[118 143 126 134 151 137]	126

[[109 120 135 133 128 133]
 [111 132 156 124 124 122]]	156

[153  99 151 157 136 101]	151

[138 135 124 123 152 146]	124

[[147 132 151 135 117 125]
 [107 125 118 106 130 127]]	118

[[123 141 135 141 153 140]
 [121 142 135 142 156 141]
 [125 141 136 141 153 141]]	136
---
[[140 105 122 154 132]
 [139 154 140 120 126]] yields 120

[131 125 121 113 136 126 150] yields 126

[153 124 128 115 119] yields 115

[108 105 134 125] yields 134

[143 101 119 125 125 105 133] yields 105

[114 131 148 102 153 140 100] yields 140

[100 116 116 135 139 147] yields 139

[127 138 150 114 116 102] yields 116
---
[[122 120 117 109 124 126 127]
 [121 123 131 131 139 111 120]
 [106 103 119 111 142 103 125]] out 121

[[133 129 124 132 123 126]
 [128 131 151 121 151 145]
 [126 130 108 138 110 119]] out 128

[[146 139 127 127]
 [146 148 124 102]
 [124 136 124 116]] out 146

[[108 138 136 150 142 148 120]
 [115 133 136 148 140 140 121]
 [126 128 124 120 125 131 132]] out 115

[[135 111 125 137 118 102]
 [126 146 122 113 141 131]
 [127 144 126 111 132 124]] out 126

[[141 157 144 136 148]
 [139 151 137 134 126]
 [145 123 139 147 118]] out 139

[[129 133 122 130 141 130]
 [129 134 119 131 146 131]
 [146 131 142 147 153 123]] out 129

[[133 139 112 113 124 131 147]
 [125 127 117 121 130 123 139]
 [141 130 140 149 115 115 122]] out 125

[[112 142 145 131 115 139 122]
 [131 139 110 111 126 119 102]
 [128 111 131 133 149 130 145]] out 131
---
142,98,139,143,138,131 => 98
128,144,145,157 => 144
150,132,123,101,155,134 => 132
118,155,121,120 => 155
104,145,102,127 => 145
120,126,123,119,158,109,137 => 126
141,99,103,140,128,133 => 99
---
[[137 143 116 143 130 155]
 [134 149 120 144 131 151]
 [123 154 127 134 140 142]] gives 151

[[119 145 125 128 156 127 137]
 [142 116 134 138 134 128 114]] gives 114

[[119 127 106 122 145]
 [114 128 105 134 120]] gives 120

[[104 139 127 150 123]
 [139 127 148 127 153]
 [149 110 149 116 134]] gives 153

[[135 123 139 103]
 [141 145 111 141]
 [133 133 139 115]] gives 141

[[128 139 128 149 124]
 [132 133 132 150 118]
 [128 127 128 135 130]] gives 118

[[130 129 150 125 130]
 [117 118 130 116 119]] gives 119
---
108  139  148  106  155 --> 148
140   99  124  125 --> 124
106  122  111  110   98  138 --> 111
113  121  108  106  137 --> 108
131  122  121  121  100 --> 121
138  157  157  157 --> 157
136  151  126  120  118 --> 126
108  128   98  141 --> 98
129  137  117  139  128  101 --> 117
---
[ 99 125 117 113 106 147] result: 113
[102 125 105 112] result: 125
[117 124 152 101 125 123 149] result: 125
[123 106 116 114 119 124] result: 114
[127 118 108 155 135 119 145] result: 135
[127 128 101 122 131 125 130] result: 131
---
[106 154 121 140] value 154, 140

[129 126 129 135 137 151 131] value 151, 137

[101 105 134 146 151 112 133] value 151, 146

[137 135 104 140 127] value 140, 137

[120 118  98 126 155 123] value 155, 126

[[123 101 127 122]
 [128 110 155 119]] value 155, 128

[135 134 125 138 151] value 151, 138

[122 126 102 140 142] value 142, 140
---
125,116,126,110,144,115
143,112,119,113,138,140
149,145,148,150,138,127
==> 150

122,124,138,132,132,124
127,131,123,120,104,122
124,117,135,125,147,130
==> 125

108,128,136,153,130
121,123,131,149,146
142,119,120,122,139
==> 120

123,142,135,105,140,138,153
115,110,144,123,115,116,115
149,149,149,139,151,141,141
==> 151

135,117,107,136
113,144,147,129
145,108,100,131
==> 108

143,135,133,129,141,112
102,132,137,133,112,117
136,117,130,143,121,109
==> 143

129,124,131,140,131,130,125
130,126,127,117,128,122,126
128,125,133,143,127,101,133
==> 127

131,150,155,122
128,134,117,106
128,151,109,135
==> 151
---
[128 150 114 141 107 148] → 107

[[118 146 106 135 111 150 127]
 [126 146 117 138 111 146 137]
 [126 151 116 142 108 146 139]] → 150

[133 123 100 125 145 126] → 145

[133 104 137 135 152 136] → 152

[[121 134 123 111]
 [156 110 127 146]] → 123

[144 134 129 105] → 129

[131 155 144 128] → 144

[[128 153 141 118 103]
 [149 103 139 126 130]] → 118

[[142 140 120 119 121 141 123]
 [106 101 149 154 148 100 144]] → 141

[[156  99 142 117 141 132]
 [140 116 133 124 133 129]] → 141
